Each row below holds a small network's activations on one input, seen along a few directions.
Each table varies a few parts of the input and shows all the possible inputs, shuffled.
Descriptions start from the smaller parts, as in this example, which fits no table here: values(3) and (point or ring(9) or (line(4) and ring(8))).
Shared parts are said once, and a part with two or three values counts as separate values.
(in the rows, 128 means zero)

Other details of the inputs vary at random and push rows far along two fixed directions, the same in every table; ignore that.

Table:
R1: [144 130 138 120 119 111 186 223 170  72 127 161]
R2: [ 71 126 125 127 150 121 112  83 181  67 142 156]
R3: [149 168 150 107 141 128 152 215 159  69 120 167]
R4: [168 155 136 106 129 150  97 142  75 165 114  83]
R5: [156 140 148 127 123 136 118 148  70 192 125 103]
R6: [134 150 139 144 119 107 172 216 158  64 114 174]
R7: [164 153 156 118 125 134 148 205 162  64 125 166]
R8: [176 121 151 129 111 128 120 137  72 180 113 103]
R9: [ 60  90  98 126 149 109 142  95 182  91 143 159]
R10: [179 144 127 110 130 154  99 145  91 173 116  78]
R11: [ 69  99 107 125 146 113 113  48 121 142 138 128]
R12: [169 152 144 117 121 144  89 143  78 160 113  77]
R13: [ 72 113  99 129 135 118 112  43 125 145 134 132]
R14: [166 129 140 129 125 140 119 150  86 200 126  97]
R15: [155 146 141 113 117 139 144 218 157  55 125 146]
R16: [173 139 127 125 116 131 123 141  88 198 108 104]
R17: [195 152 147 118 128 151 112 126  98 173 125  90]
R18: [165 132 150 129 118 116 115 142  70 183 110  98]
R19: [ 88 103  99 135 123 125 123  39 141 145 141 119]
R20: [103 118 110 121 157 141  95  49 147 141 140 119]
R21: [122 140 155 134 117 112 167 240 164  66 133 171]
R22: [ 94 105 100 150 133 128 127  38 136 141 138 119]
R23: [ 71 100 107 153 130 118 141  76 170  75 138 167]
R24: [ 78 114 100 144 144 121 117  41 120 141 132 132]
R25: [ 63  95 112 138 134 124 148  94 185  86 164 150]
R26: [178 135 143 133  99 133 119 132  77 182 109 109]
R27: [ 68 105  91 145 147 117 145  86 179  91 137 162]
R28: [167 147 143 133 105 121 114 137  75 185 107 103]
R29: [138 130 156 133 110 124 171 233 161  68 135 174]
R30: [103 111 102 119 137 147  99  54 141 124 147  93]
Description of these inputs: ring(5) and (values(2) or line(4)).
- Changing only the ring(5) part turns R22 into R27. The same change can be made to R1. Which row results? => R9
- Which other rows agree with R12 in the ring(5) part? List them by row number. => R2, R6, R18, R21, R28
- Which other rows does R4 become when the ring(5) part takes its other values? List them by row number. => R10, R12, R15, R30

Table:
R31: [ 66 121 133 134 130 119 131 125 161  77 144 160]
R32: [188 146 135 136 101 128 144 152  92 170 103 121]
R33: [195 140 150 122 104 142 123 157  98 159 124 104]
R34: [133 154 139 127 113 103 167 207 132  90 107 166]
R35: [145 135 135 106 127 121 153 221 154  91 117 145]
R36: [103 117 100 117 143 141  96  81 118 151 133 100]
R37: [162 166 137 113 127 140 108 164  90 148 113  99]
R38: [196 155 147 122 126 142 129 155 102 180 117 118]
R39: [ 97 102 111 139 132 119 109  80 111 165 132 115]
R40: [114 118 125 150 133 123 102  65 107 148 126 119]
R41: [120 107 111 124 136 137 115  68 126 158 136  93]
R42: [167 126 145 114 115 132 120 171  91 162 125 105]
R43: [ 85 105 108 146 133 113 158 122 177  89 145 152]
R44: [100 124 106 129 149 144  83  37 121 129 133 105]
R45: [119 112 127 143 119 144 107  62 121 159 140 112]
R46: [188 146 141 141 107 132 132 158  98 171 113 112]
R47: [128 130 103 125 132 152  98  63 127 147 133 100]
R48: [150 134 148 134 115 132 174 220 153  96 133 147]
R49: [102 125 124 118 136 126  95  73 114 144 127 104]
R50: [ 73 104 102 131 129 103 154 125 160  91 128 167]
R51: [ 95 121 122 123 142 122 127 111 174  61 130 152]
R52: [133 154 146 133 118 106 155 216 138  90 118 159]
R53: [108 116 110 137 122 110 176 147 161  92 127 159]
R54: [ 73 132 125 120 152 112 135 121 168  87 141 169]
R55: [102 118 111 121 131 128 138 110 190  73 136 150]
R56: [185 157 157 124 138 135 119 154  90 165 111 122]
R57: [142 142 140 111 139 119 161 222 151 107 124 164]
R58: [121 127 140 121 122 126 101 103  98 146 135 107]
R59: [140 109 128 127 122 137 122 100 110 159 143  96]
R60: [118 119  99 126 141 148 110  70 123 153 140  90]
R61: [176 145 164 138 117 141 116 157  85 153 115 114]
R62: [184 142 160 124 116 136 113 155  86 144 118 108]
R63: [ 88 119 115 141 130 107 148 108 158  71 121 173]
R64: [ 89 114 113 127 152 122 157 119 184  95 150 160]
R65: [ 95  99 124 135 130 134 105  81 112 161 140 113]
- Changing only one part turns R40 into R39. The same change can be made to R61. Which row results? => R65
- What do these inputs look like to the network? => ring(5) and (point or line(6))
- Which other rows does R63 become when the ring(5) part takes its other values? List them by row number. => R32, R34, R50, R53
- Which other rows agree with R55 in the ring(5) part? List them by row number. => R32, R33, R38, R45, R46, R47
